Each row below holds a small network's activations on one record, seen along a few directions.
Records have a field called NIM. Each example row is followed by its value.
The word none means that the record has no NIM.
The largest differences between rows may come from other fields.
Random noise pushes rows far along 13 fixed directions. That doesn't count. These rows show it; they differ only by the noise:
[ 144 -208  -60  118 -197 -579  168 -337  751 -287 -396 -144 -413  100
  -53  159 -107  191   26 -524 -142  253 -729  576 -151  -88  212   35
  265 -180  -41]
[-123 -165  221  235  -78 -104  219  408  258  -81 -117 -141  -16 -206
  200 -103 -163  165  431 -179  221   -8  274 -267  138 -257 -260  -54
  -92 -108  233]
[ -57 -137  198   -8  211  189 -144   12 -216  131  -55  -79  -72  -86
 -122   39   -9    7  486  206  -62  -36  271 -374  178 -197  -91  136
 -416 -121   81]
[  29  -53  -98  408   74   34   37  340  -81  484 -118 -332 -278   20
  490 -366 -184   20  -98  648  -73   73  -10  204  214  521   52   46
  457   36   75]
[-251  308  249 -378  -96 -233 -110 -113 -357  125 -546  -43 -305   92
 -466 -109   96 -436 -175  638 -201  186  156   84  236  390  477  -39
  178  -75   87]
[-111   38  162 -189  306  307 -171  175 -179  404  -61  -95  -64  128
 -268  -58  -28   94  -11  273 -187 -118  -47   92  105  -89  -10 -155
 -244  -54  -99]
[-263 -327 -157   87 -301 -310   93 -311  506 -376 -185   36 -209 -273
  252 -130  -61  -98  -59 -121  185  409   19  464 -148  242  251 -141
  349 -141  -12]
[-450 -247 -120 -102  247    6 -327 -383 -176 -272   67  -53 -257  -80
 -316   73  135 -432 -217  137  -71  375    6  143   11  193  219   32
  108 -232   60]
[ 280  225  191  111 -311 -108  472  138  -10  204 -391 -273   62    4
  -74 -105   38   63  -68  554 -154  -59  -95  243   72  295   21   91
  304   11   25]
[-321 -147   58  195  164 -296 -192 -262  405 -363 -199  -68 -545  -84
 -102 -138 -286   83 -168 -271 -162  396 -474  150  166 -315  354 -170
   36 -226  -23]
[-335  266   32 -187  247  -62 -162 -640 -312 -210  -43  364  -41   24
 -560  126    1  -97   87   91 -230  301 -202   29   79 -289   74 -243
 -473 -145 -312]
[ -73   97  304  149   36 -544  157  115  -68 -144 -524 -196 -253   25
 -129 -147   50  -36 -358  198 -139 -170  201  -81  251  204  340   81
  197   50  -37]
[-110 -516   86 -189  229  167  -20   21 -111 -539  218 -101    6 -321
 -163 -423   82  -79 -169  -50  -99  343  180  -97  287    0  460  271
 -129 -200  -79]
[-168   73 -232   94  256 -391 -167 -247 -137 -137  -21   47  -98  286
 -111  232  151 -171 -428 -238 -125  -68  -30  273 -188  306    3  -32
  258    1 -184]
[-519 -208   45 -521  176  294 -304 -192  -47 -382  165  300   17 -264
 -281 -412  -36 -111 -309  -79  -22  406  235  180   90 -117  506 -342
 -275 -175 -276]

[ 109  325   71    5 -383   22 -161   28  304   63 -114   95 -182   20
  200 -118 -352  143  125 -205  -59   65 -138  -22  -95 -276   65 -249
   62   83  121]  feka
[ 396  158  158 -478 -660  464   39   37   83 -321   70  137  403 -259
   52 -455 -117   96   -5 -125 -155  170  466  -21 -163  -38  430   41
   34  -54  -36]  bekeb
[-395   50 -112   12 -452  352 -327 -465  138  219 -211  -76 -178 -264
  101  277  -19 -505  130  687  242  280  401  134 -343  341  -40 -208
  392 -238  432]  bibe
[-366  526  119  388  244 -612  479   27 -593 -132  -80  144  331  148
 -421  509  343 -243 -121  160  222 -391  164 -400   98  -28 -719 -120
  -99  192    1]  gilem
[ 199   12  199 -226 -363 -238 -306   95  279   -2 -518  -71 -263   69
  246  -92  -86  -21   27 -241  -60 -223  610 -161 -114  195  518  135
  215   -7  146]  vub
[-506   17 -240 -223  226 -319  -51  -34  128   90  -46   97 -346  239
 -278   31  -17 -268 -286  -60   93  473 -751  596  124  177  118 -339
  290 -129   11]  nobad
[ 182  304   79  -60   11  199 -315  -88 -200  -52   94  185  -52   24
   92 -420 -258  223 -306  -13 -370  -36   67 -123   82 -161  415 -111
 -164  190 -315]  toma
[-328  116   24  491  343 -413   36  142   83 -309  -39 -404 -272  187
 -357  350   30 -184 -678 -249  -27  -30 -475  -82   82 -120 -191    4
  488 -181  319]  tes
[  34  492 -160  -84  -61  657 -168  139 -376 -242  777  112  402   38
 -250   25 -190 -206   73 -280 -115  403 -269 -395  -49 -458 -435  -46
   -4 -203  353]  zike
[ 257 -154 -121  478  145 -204   53  258  -64 -191  183 -265  -76   52
  348  -42  -48   23   31 -240  -44  -26   19 -351  142   95 -103  440
  263  -19  202]  none

Here are new rows. What is NIM for each?
[-158  -38 -144  182 -211  334 -323  104  298 -449  431    2  -63 -280
  395 -305 -352  -71 -263 -408  109  354   65 -234  -77 -254  132 -127
  310 -121  309]  zike
[ 326   53 -273    2 -665  173  597 -309  139 -247  294  136  498 -252
  100  -55   73   11  204  112   70  408 -285  580 -338  201 -290  -12
  245   41  -95]  toma
[ 243  452 -120  510  -15 -102  613  275  -81 -100  215   77  339   -6
  296 -412 -284  379 -271  111  -66  194 -431   31  290  -43 -171 -119
  223   48 -233]  tes
[ 455  516 -240  166 -624  242  255 -442  118 -117   66  104  382  -65
  189   43 -121   47 -193  235 -114  225 -194  210 -322  157   14    7
  441  -88  -32]  tes
[-192 -388 -104  -99   70 -167 -258 -398   -3   -9 -114  -33 -413  -60
  -44   19  135 -243   -1  193  -51  167  -49  332  -42  309  286   76
   33   75  -78]  toma
[-297  -82 -207  581  207  247  106 -128 -115  357  268 -185 -266 -169
  130  -45 -174  -46  166  744   23  383 -676  293  162    6 -468 -201
   66   35   87]  feka
[ 108  386 -241  212 -151  -95  -14  498 -440   18  263   84  280  155
  574 -364 -102 -135 -267  -72   18  -72  659 -151  -45  570 -108   12
  549  188   34]  bekeb
[ 121  145  205  121  -88  173  754  278 -151 -490  283   11  574 -344
 -235 -347  -60  220  112   74   20  330 -111 -254  356 -368 -232   50
 -202 -178  -33]  bibe
[ 189 -256 -319  392  195 -114 -135 -200  146  301   35  -64 -161  141
  498  197   54  145  -80   17   36 -302 -123  177 -194  283  -74  161
  140  182 -173]  gilem
[ 143 -102 -112  -71 -613  289 -101 -219  372 -265   54  -95   -1 -259
  212 -127 -140 -123   51  -81  -21  384  102  240 -324  120  207   48
  410 -187  240]  bekeb
